A small network was shown many inputs. Here are its activations along a few directions, one row for each input.
Each table varies a few parts of the input and shows all the possible inputs, shuffled.
Descriptions start from the smaller parts, as in this example, which fits no table here: one of 2 separate values, together with either a single point or one of 9 places along a line or (one of 5 places around a ring, together with one of 6 places along a line).
Shared parts are said once, and a part with two or three values counts as separate values.
In the rows, 128 means zero.

Other details of the inputs vary at random and push rows far along two fixed directions, the same in every table; ignore that.

Rows:
r1: [138 138 107 148 141 150 115 107 114 124 155]
r2: [123 149 201  57  67 105 137 223 113 150  23]
r3: [147 123 138 120 107 135 135 142 131 129 109]
r4: [ 73  91 154 142 154  88 142 113 146  99 122]
r5: [148 122 120 118 118 144 132 118 115 123 136]
r6: [125 149 196  58  83 112 133 187 117 143  37]
r7: [190 141 106 130 100 157 121 136  94 144 124]
r8: [ 82 106 154 141 152  97 146 120 169 102 119]
r9: [ 78  93 151 119 147 100 149 107 147  97 131]
r10: [130 142  93 153 147 142 114 114 125 154 173]
r11: [135 121 141 128 116 123 130 148 124 128 108]
r12: [177 133 120 130  98 152 131 137 123 138 124]
r13: [139 131 101 168 143 140 119 108 110 124 152]
r14: [133 116  92 139 142 132 123  93 111 123 165]
r15: [195 158 109 101  94 166 113 156  99 181 131]
r16: [111 141 155  96 120 114 123 156 130 159 112]
r17: [154 129 120 142 110 135 128 148 121 134 122]
r18: [127 137 107 138 145 135 113  96 122 126 157]
r19: [129 130 105 132 139 134 112 109 102 129 156]
r20: [143 130 100 146 146 151 127  98 124 116 158]
r21: [146 117  92 171 136 144 131 111 137 117 159]
r22: [137 135 133 131 121 125 136 145 146 124 112]
r23: [107 120 121 167 147 117 126 120 134 117 143]
r24: [139 141 110 167 141 144 115 117 131 126 146]
r25: [ 88 121 188  83 114  94 152 169 156 118  63]
r26: [ 59 106 141 161 172  97 129 100 155  93 137]
r27: [ 93 111 117 146 160 108 130 108 151 132 165]
r28: [130 129 145 115 123 128 132 133 134 120 104]
r29: [113 118  96 152 157 126 126 105 141 138 175]
r30: [119 114 107 166 140 124 135 126 134 117 142]
r31: [ 55 106 161 144 161  86 134 110 160  97 118]
r32: [ 66  98 158 110 147  86 148 125 174 122 127]
r33: [137 125 124 142 119 128 130 147 123 128 117]
r34: [206 156  87 113  94 178 120 135 112 175 147]
r35: [198 152  95 111  97 171 118 137 113 168 147]
r36: [135 156 137 108 122 132 115 144 135 160 124]
r37: [126 116 142 123 122 121 130 135 119 122 109]
r38: [117 143 160 115 112 119 125 168 135 131  84]
r39: [131 142 101 148 144 142 110 120 124 153 169]
r40: [198 157  90 111 103 171 119 119  99 148 141]
r41: [118 118 127 146 149 122 136 107 146 107 137]
r42: [190 158 109 105  98 159 105 132  79 160 132]
r43: [123 109 101 131 138 131 134  91 129 114 160]
r44: [134 156 202  53  71 116 134 207 121 152  28]
r45: [147 116  97 162 131 147 135 107 136 121 155]
r46: [ 97 114 114 168 162 114 139 113 161  99 148]
r47: [125 111 110 166 143 127 133 116 133 117 149]
r48: [ 85  91 134 147 154 108 145 101 151  96 137]
r49: [ 93 114 136 167 151 106 127 118 143 112 140]
r50: [185 163 114 116 104 167 114 135  93 151 125]
r51: [128 135  98 142 146 143 112  97 117 124 162]
r52: [213 146  98 130  91 176 123 127  98 147 134]
r53: [ 77 115 139 124 158 103 136 120 170 124 139]
r54: [142 129 178  60  75 123 146 177 118 136  54]
r55: [ 92 121 140 139 156 112 125 105 137 110 141]
r56: [149 133 107 139 140 147 129 102 126 118 155]
r57: [148 125 132 128 107 130 137 143 135 129 114]
r58: [105 126 174  91 117 104 129 147 114 127  94]
r59: [197 165 115 132  89 165 110 170  91 157 110]
r60: [159 131 120 101 110 134 121 125 100 141 129]
r61: [120 118 160  93 114 111 135 141 116 126 102]
r62: [ 62 101 130 156 172 102 129  97 132  97 156]
r63: [124 109 110 139 139 134 139  99 130 111 156]
r64: [145 146 145 123  99 128 122 170 115 142  94]
r65: [151 132 103 160 139 146 126 114 138 119 151]
r66: [110 126 166 112 118 110 123 150 118 125  90]
r67: [ 53 108 180  79 135  70 134 138 129 114  90]
r68: [ 75 125 188  61 120  88 146 167 167 137  72]
r69: [145 117 110 168 135 131 126 116 129 123 152]
r70: [197 167 103 123  92 169 127 159 113 148 113]
r71: [135 142 182  51  88 122 143 174 120 135  58]
r72: [158 164 116 113 116 153 111 142 123 169 133]
r73: [134 136 108 139 147 134 126 111 152 141 158]
r74: [140 132 111 114 130 140 126 111 120 123 141]
r75: [149 133 101 149 139 148 130 108 129 119 145]
r76: [120 112 110 123 140 125 124 107 114 121 149]
r77: [ 94 114 118 155 160 115 126  99 121 110 157]
r78: [ 56  99 161 147 160  81 134 113 146  98 122]
r79: [128 119 146 103 119 124 130 138 110 127 112]
r80: [ 64 120 172  83 136  85 133 132 138 116  93]
r81: [166 130 114 105 106 145 128 116 112 133 139]
r82: [126 113 101 161 135 134 141 117 143 114 148]
r83: [164 133 120 113 110 142 127 132  98 138 128]
r84: [143 144 102 174 137 144 117 119 133 130 148]
r85: [105 132 115 165 148 123 127 125 146 116 138]
r86: [127 130 139 142 125 123 120 144 123 127 120]
r87: [107 143 139 112 134 126 119 141 141 149 127]
r88: [ 97 124 137 159 151 113 127 117 153 114 134]
r89: [139 114  91 135 134 146 126  91 121 119 167]
r90: [106 117 126 121 148 114 132  99 143 109 143]
Description of these inputs: one of 3 separate values, together with one of 5 places around a ring, together with either a single point or one of 5 places along a line.
- The inputs of r78 and r66 match in every part but the choice among 3 separate values. If r9 is changed in the same way as r78 into r66, which row does it become? => r5
- The inputs of r38 and r84 match in every part but the choice among 3 separate values. If r35 is changed in the same way as r38 into r84, which row does it become? => r32
- The inputs of r30 and r33 match in every part but the choice among 3 separate values. If r23 is changed in the same way as r30 into r33, which row does it become? => r86
- Which other rows does r12 become when the place on the ring of 5 takes its other values? List them by row number. => r8, r49, r69, r88
- List by row number the other rows that have the choice among 3 separate values and the place on the ring of 5 in common with r13. => r2, r10, r23, r67, r77
- Which other rows does r89 become when the place on the ring of 5 takes its other values? List them by row number. => r19, r51, r74, r76
- Which other rows does r83 become when the place on the line of 5 takes its other values? List them by row number. => r7, r14, r30, r47
- List by row number the other rows that have the choice among 3 separate values and the place on the ring of 5 in common with r8. => r22, r41, r56, r73, r90

Rows:
r91: [209 171  71 129 113 183  97 119  88 177 175]
r92: [122 129 170 119 103 111 137 177 130 121  70]
r93: [ 80 104 141 117 149 101 132 108 125 111 135]
r94: [131 144 152 110 112 126 121 160 117 141  96]
r95: [ 59  94 118 197 183  97 136  90 157  83 160]
r96: [113 117 185  49  93 103 137 157 107 133  70]
r97: [ 91 103 142 128 145 106 140 108 138  99 128]
r98: [111 139 187  90  96 103 134 191 129 138  56]
r99: [223 157  98 146  88 180 115 143  87 148 126]
r100: [135 148 133 121 121 133 119 145 132 147 120]
r101: [117 143 170 116 108 109 131 184 144 142  75]
r102: [120 125 162  64 105 115 139 145 127 133  90]
r103: [159 140 138 105 101 141 126 141 102 134 104]
r104: [229 149  79 169  93 186 119 134  99 142 143]
r105: [118 115 168  56  98 111 137 146 111 131  85]
r106: [125 122 182  85  87 109 151 185 143 124  54]
r107: [119 136 170 119 104 110 134 184 134 134  73]
r108: [211 177  79 152 112 183  99 134  99 168 157]
r109: [110 103  82 177 173 133 132  67 144  97 193]
r110: [150 126 132 131 109 135 135 139 121 123 111]
r111: [245 168  28 205 126 214  94  92  77 148 202]
r112: [ 78 122 140 158 157  99 127 130 158 120 130]
r113: [130 139 153  85 111 127 131 150 128 143 100]
r114: [135 151 133 113 121 133 118 142 129 149 121]
r115: [224 154  77 149  96 187 119 127  99 148 147]
r116: [103 133 183  52 100 101 129 169 112 148  74]
r117: [218 157  94 118  88 182 119 135  95 151 131]
r118: [ 90 107 125 171 160 109 141 117 168 108 143]
r119: [ 41 106 122 178 198  89 128  86 171 100 173]
r120: [ 61  85 135 192 171  90 146 105 164  78 141]
r121: [101 117  94 206 171 121 124 104 167 114 176]
r122: [ 49 102 116 194 191  93 132  93 180 100 171]
r123: [ 89 120  99 163 177 118 120  83 151 122 187]
r124: [ 95 100 127 153 153 112 138 100 142  96 141]
r125: [116 128 182  54  95 110 144 165 132 132  65]
r126: [ 53  86 120 166 184  95 145  80 172  85 164]
r127: [112  98  82 178 174 131 130  59 132  97 198]
r128: [ 74 112 122 131 168 104 125  95 149 127 167]
r129: [ 43  93 137 154 181  87 141  96 176  95 152]
r130: [226 158  93 141  85 183 125 149 108 152 127]
r131: [213 167  96 129  96 180 107 136  78 153 132]
r132: [111 132 182  47 100 107 138 165 131 146  73]
r133: [211 161  84 130 103 182 103 121  75 154 148]
r134: [ 88  93 123 117 154 109 141  90 140 108 155]
r135: [108 127 180  37  99 106 138 161 128 150  80]
r136: [245 157  25 195 120 213 109  91 100 149 203]
r137: [112 104  82 187 176 132 125  60 127  98 198]
r138: [148 132 134 126 113 136 126 134 111 125 112]
r139: [113 120 178  35  94 108 143 155 123 141  76]
r140: [112 140 168  91 112 111 127 165 121 137  86]
r141: [148 154 117 115 122 140 111 132 115 156 138]
r142: [120 132 166  94 105 114 139 167 141 138  81]
r143: [ 90 101 128 121 151 110 139  98 141 106 142]
r144: [ 79 113 125 149 167 106 124 102 137 114 157]
- The inputs of r137 and r133 match in every part but one. If r120 is changed in the same way as r137 into r133, which row does it become? => r92
- What is each input in this table made of? => one of 6 places along a line, together with one of 9 places around a ring
- Which other rows does r96 become when the place on the ring of 9 takes its other values? List them by row number. => r91, r93, r105, r116, r128, r134, r135, r139
- Which other rows does r136 become when the place on the ring of 9 takes its other values? List them by row number. => r95, r98, r99, r110, r112, r115, r122, r142

Rows:
r145: [ 91  88  99 178 175 103 140  87 179 125 190]
r146: [178 156 116  92  99 175 130 130 141 151 114]
r147: [ 63 107 195  49 115  67 157 166 175 138  71]
r148: [149 140  80 165 157 160 129  92 164 135 182]
r149: [ 84 109  97 191 185 113 138  88 199 112 173]
r150: [ 66 147 190  54 125  88 120 158 123 149  79]
r151: [141 159  80 185 172 157 101  92 146 133 183]
r152: [177 181 117 106 107 167 103 132 123 148 118]
r153: [149 128  84 214 145 161 132 104 110  89 158]
r154: [149 101  81 144 143 147 119  65  87 103 182]
r155: [ 91  94  96 134 177 107 139  56 167 107 196]
r156: [158 163 152 126  90 138 107 186  90 172  89]
r157: [ 19  77 183 138 164  60 139 111 129  60  98]
r158: [ 56 130  93 199 206 101 110  80 144 121 197]
r159: [155 127  86 196 148 156 135  93 110  93 167]
r160: [102 118 177  36 110 108 131 131 105 128  97]
r161: [163 174 112 150 113 141  93 158  91 182 130]
r162: [174 121 137  77  79 139 126 142  70 131  91]
r163: [  4  84 168 120 172  54 139 132 165 128 124]
r164: [182 128 119 118  92 148 105 141  80 139 119]
r165: [ 97 119 193 113  95 101 162 203 176 128  54]
r166: [180 188 111 146 111 150 105 164 124 161 118]
r167: [127 141  63 156 165 145 101  96 119 154 211]
r168: [181 179 117 166 107 150 107 181 122 160 106]
r169: [153 151 105  78 114 149 109 133  94 177 148]
r170: [130 131  71 124 162 149 108  71 108 138 213]
r171: [104 100 180  78  94 101 175 164 143  96  56]
r172: [197 108 112 103  89 157 131 129 101 119 103]
r173: [ 69 145 195  41 121  94 124 145 120 141  82]
r174: [ 64  94  95 192 184 113 122  93 148 119 202]
r175: [ 32  80 171  85 164  64 155 110 188 112 128]
r176: [183 138 147 125  69 151 141 188 123 130  69]
r177: [ 85  80 179 101 114  83 158 140 157 101  85]
r178: [191 109 113  90  88 151 141 118  98 125 114]
r179: [142 126 142  96 122 142 150 126 147 125 108]
r180: [180 144 126 113  97 155 107 121  60 125 114]
r181: [149 148  86 243 155 152 119 129 140 128 171]
r182: [ 26  89 184 183 163  60 151 149 167  61  91]
r183: [100 105 194  78  99  93 152 179 163 141  75]
r184: [186 159 117 147  97 156 134 172 143 158 114]
r185: [191 130 114 133  83 172 147 154 111 116  92]
r186: [176 161 128  96 114 155 101 114  76 142 135]
r187: [ 96  79 100 136 177 114 149  56 154  92 181]
r188: [185 155 129 150  96 143  99 147  74 136 110]
r189: [183 168 128 115 106 168 116 132 106 132 121]
- The inputs of r171 and r148 match in every part but one. If r178 is changed in the same way as r171 into r148, which row does it become? => r175
- The inputs of r155 and r187 match in every part but one. If r170 is changed in the same way as r155 into r187, which row does it become? => r160
- What is each input in this table made of? => one of 5 places around a ring, together with one of 9 places around a ring
- Which other rows does r168 become when the place on the ring of 9 takes its other values? List them by row number. => r151, r152, r153, r159, r166, r181, r182, r189
- Which other rows does r161 become when the place on the ring of 9 takes its other values? List them by row number. => r150, r156, r157, r158, r173, r180, r186, r188
